A small network was shown many inputs. Here are its activations along a few directions, one row for each input.
Each table varies a few parts of the input and shows all the possible inputs, shuffled.
A made-up example of a description, with smaller parts first: ring(8) and (point or (values(2) and line(4)) or line(9)).
Shared parts are said once, and a part with two or three values counts as separate values.

Other details of the inputs shift rows strongly along two fixed directions, in all tables alike. That doesn't count.

Table:
x1: [ -9   4   1  -7   3  -1   8   3  -3  -9  -8 -13  -4   0]
x2: [ -7   3  -1 -14  -4  -6   6   2  -4  -9  11  -1 -10   0]
x3: [ 29  -8  -3  20   0   6 -36  -6   7  25   2  19  22   4]
x4: [-10   7  -4   1   6  -5  14   1  -3   1  -9  -4  -8  -8]
x5: [ -8   6  -4 -13  -1  -5   7  -1  -7 -12   4  -6  -3   3]
x6: [ 20  -8   4  21  12   8 -40  -2  -1  20 -11  12  25   6]
x7: [ -9  -4   5   0   4  -1  14   5  -1   3   0  -6 -10  -9]
x8: [ -6   6  -5 -13  -6  -8   7  -1  -5  -8   6  -3  -6   1]
x9: [-10   0   3 -10   1   2   5   5  -2 -14   2  -7  -6   2]
x10: [-11   9  -6  -8   2  -7   6  -5  -7 -16   3  -2   0   0]
x11: [ -7  11  -8  -3   0 -11  12  -1  -1   0   2   2  -7  -8]
x12: [ -4   5  -3  -8  -1  -7  11   6   1   2   9   0 -14  -6]
x13: [ -9   6   2  -6   6  -4  10   6  -5  -1 -10  -9  -5  -2]
x14: [-14   8   0  -3   8  -5   5   0  -5 -12  -8  -8  -2  -3]
x15: [-10   2   4  -1   3  -8  10   5  -2   6   7  -3 -11  -9]
x16: [ -7   6   2  -5   4  -6  10   7  -1   7   4  -3 -15  -5]
x17: [ 28 -10  -2  15  -4   8 -41 -10   2  14   3  19  27  11]
x18: [ 24 -13   5  22   4  16 -37  -7   6  12 -11   9  27  11]
x19: [ -8  10  -3  -5   3 -10  11   4  -5   8  -1  -6 -10  -4]
x20: [ -7   4  -2  -4   5  -4  14   5  -5   5  -8  -9 -10  -5]
x21: [-8  2  6 -6  8  1  9  8 -3 -3 -5 -6 -9 -3]
x22: [ 20 -16   7  17  12   7 -45  -4   1  16  -4   7  26  11]
x23: [-5  8 -8 -3 -7 -9 13 -2 -1 -7  4  2 -6 -3]
x24: [ 23 -10   0  23  11   7 -37  -4   0  26  -9  12  21   4]
x25: [ 24  -6   0  23   7   4 -37  -5   3  29  -2  16  21   5]
x26: [-13   6  -2 -11   3  -6   3   3  -7 -12  -1  -9  -2   2]
x27: [-11  12  -4   0   5 -11  12   1  -4   4  -2  -2  -8  -8]
x28: [ -8   2   0  -5   0 -10   9   4  -1   3  12   0 -10 -10]
x29: [-12   3   5  -9   9  -2   3   6  -6  -9  -1 -10  -8  -1]
x30: [-10   0   2 -10  -4  -8   4   0  -6  -9  14  -1  -6  -4]
x31: [  57  -42   13   24 -101  104  101  -32   95  -30  -36    4   -5   22]
x32: [-11  -2   3 -10   0  -4   4   0  -5 -13  12  -4  -3  -2]
x33: [-13   6  -3  -5   1  -2   8  -2  -2 -16  -5  -5   0   0]
x34: [ 24 -10  -2  15   4   7 -45  -9  -1  10   3  15  30  13]
x35: [ 23 -13   2  18   1  15 -40  -7   5   8  -5  12  30  13]
x36: [ -8   1   1  -4   8  -3  11   8  -4   4  -2  -6 -14  -6]
x37: [-12   8   0  -2   9  -5   9   2  -5  -5 -11  -5  -3  -6]
x38: [ -5   8  -7  -9  -5 -12  10   2  -6  -3   7  -3  -9  -1]
x39: [-13  -1   9  -3   8  -2   8   7  -5  -3  -2  -6  -6  -8]
x40: [ -4   3  -3  -9  -4  -9   8   5  -3  -4  11   0 -13  -1]
x41: [ -6   0   0 -12  -2   1   8   0  -2 -14   8  -4  -7   3]
x42: [ 29  -9  -4  20  -3   4 -39  -7   3  19   4  19  24  10]
x43: [ -7   0   0  -6  -5 -10   7   3  -3  -4  14   0  -9  -5]
x44: [ -3   8  -6  -7  -3  -8  14   3   1   3   3  -3 -10  -5]
x45: [-15  -3   5  -8   2  -1   4   4  -4 -13   6  -7  -3  -2]
Description of these inputs: ring(5) and ring(9).
The inputs of x6 and x13 match in every part but the ring(5) part. If x3 is changed in the same way as x6 into x13, which row does it become? -> x44
Change only the ring(9) part in x40. List by row number the other rows that result. -> x2, x9, x12, x16, x21, x29, x36, x41
Start at x18 and move only the ring(5) part, one step at a time. The first step leads to x22. Which rows follow, in order? -> x29, x1, x14
Start at x25 and move only the ring(5) part, one step at a time. The first step leads to x27. Which rows follow, in order? -> x19, x16, x15

Table:
x46: [ 69 -14 -15  36  11   4 -94 -20   4  63 -13  36  52  30]
x47: [ 62 -33  -2  36  10   7 -98 -11  10  58  13  32  55  28]
x48: [-26   5  -5  -2  25 -19  -5   4 -24  -5  -8 -14   4 -12]
x49: [ 18 -15   2  10 -36  31  -3 -22  22 -33   8  17  21  10]
x50: [-14  14   1  -9  16  -1   5   0  -5  -6 -16  -9  -2   2]
x51: [-14  24 -11  -9  17 -21  -3  10 -13   6  -9   0 -12  -4]
x52: [ 12 -16   8  -9 -31  14  33   0  21  -8  -1 -14 -12  12]
x53: [-16  24 -15  -1  21 -27   1   6 -21  10   5   5  -6 -19]
x54: [  2  -1  -7  -5 -19   0  30  -5  15   2  -6  -7  -6   7]
x55: [ 13 -16   2  -4 -26  13  38  -2  25  -5   3  -6 -14  13]
x56: [ -6 -11   5 -13   7   5  12   6  -2 -14  -6 -13 -11   6]
x57: [-32  22  -1  -2  31 -37 -17  16 -28   5  11   7 -12 -22]
x58: [  4  15 -10  -7  -6   2  26   3   6   4 -10   3 -13  -4]
x59: [-19  12   0  -6  17 -13  -6  17 -10   3  13   3 -18 -11]
x60: [-31  28  -8  -2  40 -38 -19   9 -31   1  -2  -7  -3 -19]
x61: [-25  16   0   2  24 -11   0   1 -14  -4  -8  -7   3  -9]
x62: [  2  -2   3  -9 -19  13  25   0   4  -6 -18 -16   0   8]
x63: [ 40  -7  -3  19  21  -1 -70   3  -6  43  12  32  26   6]
x64: [ -2  -3  10  -7   3  18  18   2  10 -13  -8  -7 -12  10]
x65: [ 14   1  -1  -7 -11  12  32   4  14  -1   0   6 -21   3]
x66: [  4   2   0  -4  -5   9  21   9  12  -4  -6   2 -23   5]
x67: [-15   6 -12   2   2 -22  10  -3  -7   6   6  -6   1  -7]
x68: [-15   3  -4 -14  14  -8   3   4 -12  -7 -16 -15  -2   0]
x69: [ -4 -11  10  -9 -19   5  17   4   9  -3  15 -14  -9  -3]
x70: [-17  -2   9  -4  -5 -19   6   3  -9   0  11  -8  -1 -13]
x71: [-15  -5  13  -1  -6  -1  10   4 -11  -6   2  -9   1  -9]
x72: [-13   6  -3  -1  -1 -22   6  -1 -12   3   2 -14   4  -8]
x73: [-19   8  -1  -3   5 -14   4   2 -22  -1  -3 -15   5  -7]
x74: [-10  18 -18   8  27 -40 -36  -4 -32  25  10   8   7 -12]
x75: [-26  27 -13   2  29 -34 -13  12 -26   8   0   1  -6 -15]
x76: [-26  15   6   0  29 -24 -14  10 -19  -3   4   0  -6 -21]
x77: [-17  17  -2  -3  18 -24   1   9 -18   7  14  11 -10 -24]
x78: [ 80 -26 -13  32 -23  39 -84 -34  28  12 -12  38  70  49]
x79: [-15   7  -1   1   2 -18   7  -1 -11   6  13   7 -12 -20]
x80: [ 10  -5   2  -7 -30  10  32  -7  18  -2 -14 -15  -3   8]
x81: [-19   1   1  -1   4 -26   5   3  -9   5  17   0  -3 -13]
x82: [-11   5   9  -4   9   5   5  11   3  -7   4  -6 -15 -10]
x83: [ 45 -34   6   1 -83  84  71 -26  71 -56 -11   6  -4  33]
x84: [-16  -6   6   4  33 -21 -38   5 -26   6   2   1  14 -11]
x85: [ -8   2  -1  -7  -4  -4  11   2  -2   5  19   2 -20 -11]
x86: [  1 -16  15  -5 -23  25  24   5   9  -8   3 -13  -6   1]
x87: [ 16  -9   0  -3 -28  20  39  -6  23  -2  -1   1 -23   7]
x88: [-13  -1  13  -5  10  13   6   6   3  -8   4  -5  -8  -4]
x89: [-35  12  10  -2  34 -22 -15   7 -24  -4   5   0  -1 -15]
x90: [ -6  16  -3  -7  12  -5   5   4  -1  -4 -17  -8  -8  -3]
x91: [ 78 -39   8  34  -4  33 -83 -11  13  44 -14  22  56  45]
x92: [ 29 -30   8   1 -74  75  57 -22  60 -51   3   6  -2  19]
x93: [ -2   6   3  -8  11   0   6   8   2 -10  -5  -7 -17   2]
x94: [  8  -4  -7   3 -43  31  31 -23  25 -44  -4   5  11  10]
x95: [-20  -8   7 -11  15  -1  -2  10 -10  -9   6 -12  -8  -7]
What is each input in this table made of? -> ring(5) and (point or ring(9))
The inputs of x50 and x61 match in every part but the ring(5) part. If x78 is changed in the same way as x50 into x61, which row does it become? -> x94
The inputs of x89 and x88 match in every part but the ring(5) part. If x57 is changed in the same way as x89 into x88, which row does it become? -> x59
Change only the ring(9) part in x48. List by row number the other rows that result. -> x53, x60, x61, x67, x72, x73, x74, x75
Change only the ring(5) part in x79. List by row number the other rows that result. -> x46, x74, x85, x87
Start at x91 and move only the ring(9) part, one step at a time. The first step leads to x52. Which rows follow, in order? -> x55, x87, x65, x66, x93, x64, x56
